Each row below is a small network's average activation on inputs in which a field has the value named, seen along a few directions.
Related values have similar rows: they may be neighbours, one step apart, or belong to one group.
Random noise pushes rows far along 6 fixed directions. That doesn't count. These rows show it; they differ only by the noise:
[-274,  121,  310,  197, -652,  228,  -55, -346,  115,  486,  -83,    2,
  249,  329,   31,  -74,   91, -167,  -74, -100,   61]
[-423,   -7,  171,  411, -764,  260,  169, -219,   61,  189,   86,  -10,
  142,  539,  -49, -207,  145, -327,   79,  236,  184]
[ 181,  -52,  -31,  111,  138,  -22,  145,   54,  -50,  -48,  325,   35,
  379,    5, -203, -318,  347,   -1,  -48, -230, -155]
[-262,   17,   22,  -66, -143,  -55,  142,  -22, -145,  -99,   77,   68,
   20,   56, -130, -121,  -29, -242,  319,  337,  136]
[-592,  -47,  159, -197, -276,  113,  211,  120, -151,   80,  384,   38,
 -267,  252, -241, -184,   29, -518,  413,  440,   41]
[-199,  382, -195, -150,  138, -646, -116, -157, -199, -256,   37,  145,
  114,  -19,   87, -302,   -4,   13,  184,  289,  312]
[ 469,  252, -207,  123,   96, -254, -137, -169,  -79, -276, -499,  186,
  295, -177,  129,  -77, -151,  349,   18,   22,   68]
[-424, -455,  130, -306,    5,  333,  548,  357, -279, -214,  413,   -1,
 -204, -114, -530,   21,  -52, -634,  726,  582,  -38]


Values of H:
h5: [ 346, -103,  -69,  -11,  128,  345, -299,  274,   97,  -20, -374,   15,
 -534, -115,  -37,  135, -146,  272, -175,   -8, -271]
h11: [-508, -369,  416, -246, -318,  480,  320,   84,  -50,  421,  145, -150,
   26,   20, -404,  309,  -75, -585,  340,  176,   13]
h8: [-252,   80,  -94, -147,   18, -225, -121, -195,   26,  -70, -168, -154,
 -114,  -78,  232,  151, -203,   21,  118,  142,  283]
h9: [  40,   -9,  -25, -105,  352, -254, -146, -276,  171,  330,  338, -215,
  504, -227,  -33,  -94,  505,  246, -436, -770,   82]
h13: [ 143, -352, -330,  -31,  566, -243,  203,  130,  -63, -558,   12, -119,
   72, -546, -282,   82,   75,   22,  156,  171,  241]
h16: [-184,  184,    0,  -47,   92,   78,   -8,  329,  -91,  -59,  441,   72,
 -819,  362,   66, -245,   71,  -96,  -81,   -1, -432]
h15: [  75, -364, -279,  658, -239,  166,  312,  212,  104, -363,  158,  -32,
  287,  398,  -33,  -25,  187,  -46, -133,  222,  132]
h12: [ 670,  106,  -19,  272, -216,  285, -105,  -46,   69, -165, -862,  144,
   32,    5,   80,  175, -337,  328,   -1,   73, -108]
h2: [ -62, -243, -245, -309,  406, -100,  115,  387,  -93, -356,  305,    4,
 -449,  -47,   40,   62, -158,  -77,  230,  446,  -19]
h6: [ -40,  281, -342, -280,  462, -624, -280,  147,  -54, -225,  401,  -22,
 -346,   64,  328, -298,   74,  132, -121,  102,   63]
h10: [ 248,  122,  212,  106,  -59,  162, -106,   17,   28,  167, -269,   66,
 -277,  -51,  209,  170, -146,  213, -279, -315, -309]
h3: [-237,   -6, -124, -168,  220, -155,  183,  391, -201, -214,  695,   91,
 -254,  213, -311, -475,  256, -302,  251,  272, -141]
h7: [-297, -115,  214, -324,  204,   56,  155,  -20,  -71,  130,  334, -190,
  -52, -306,  -42,  228,  -15, -237,   94, -137,  -61]
h17: [-152,  790,  217, -237,   -8, -482, -565, -265,   92,  475, -287,  134,
 -286,   22,  508,  -30, -133,  420, -489, -399,  -59]
h1: [ 465, -232, -341,   95,  260,  268,  117,  246,   -4, -495, -431,   24,
 -396, -218,   71,  229, -335,  130,  250,  285,    6]
h14: [ 132, -253,  -17,  -44,  174,  116,   29,  313,   79,   93,  423,  -42,
 -106,   80,  -71,   80,  107,   -6, -105, -131, -225]
h4: [   5,   15, -493,    2,  486, -621,  154,  272, -165, -763,  287,  104,
  140,   19, -113, -228,   35,   34,  134,  357,  335]
The values of H form a star with 3 arms.
Name the neighbours of h16, in listed order.
Answer: h10, h7
Name the neighbours of h9, in listed order.
Answer: h13, h1
Name the neighbours of h14, in listed order.
Answer: h15, h2
Name the neighbours of h11, in listed order.
Answer: h12, h4
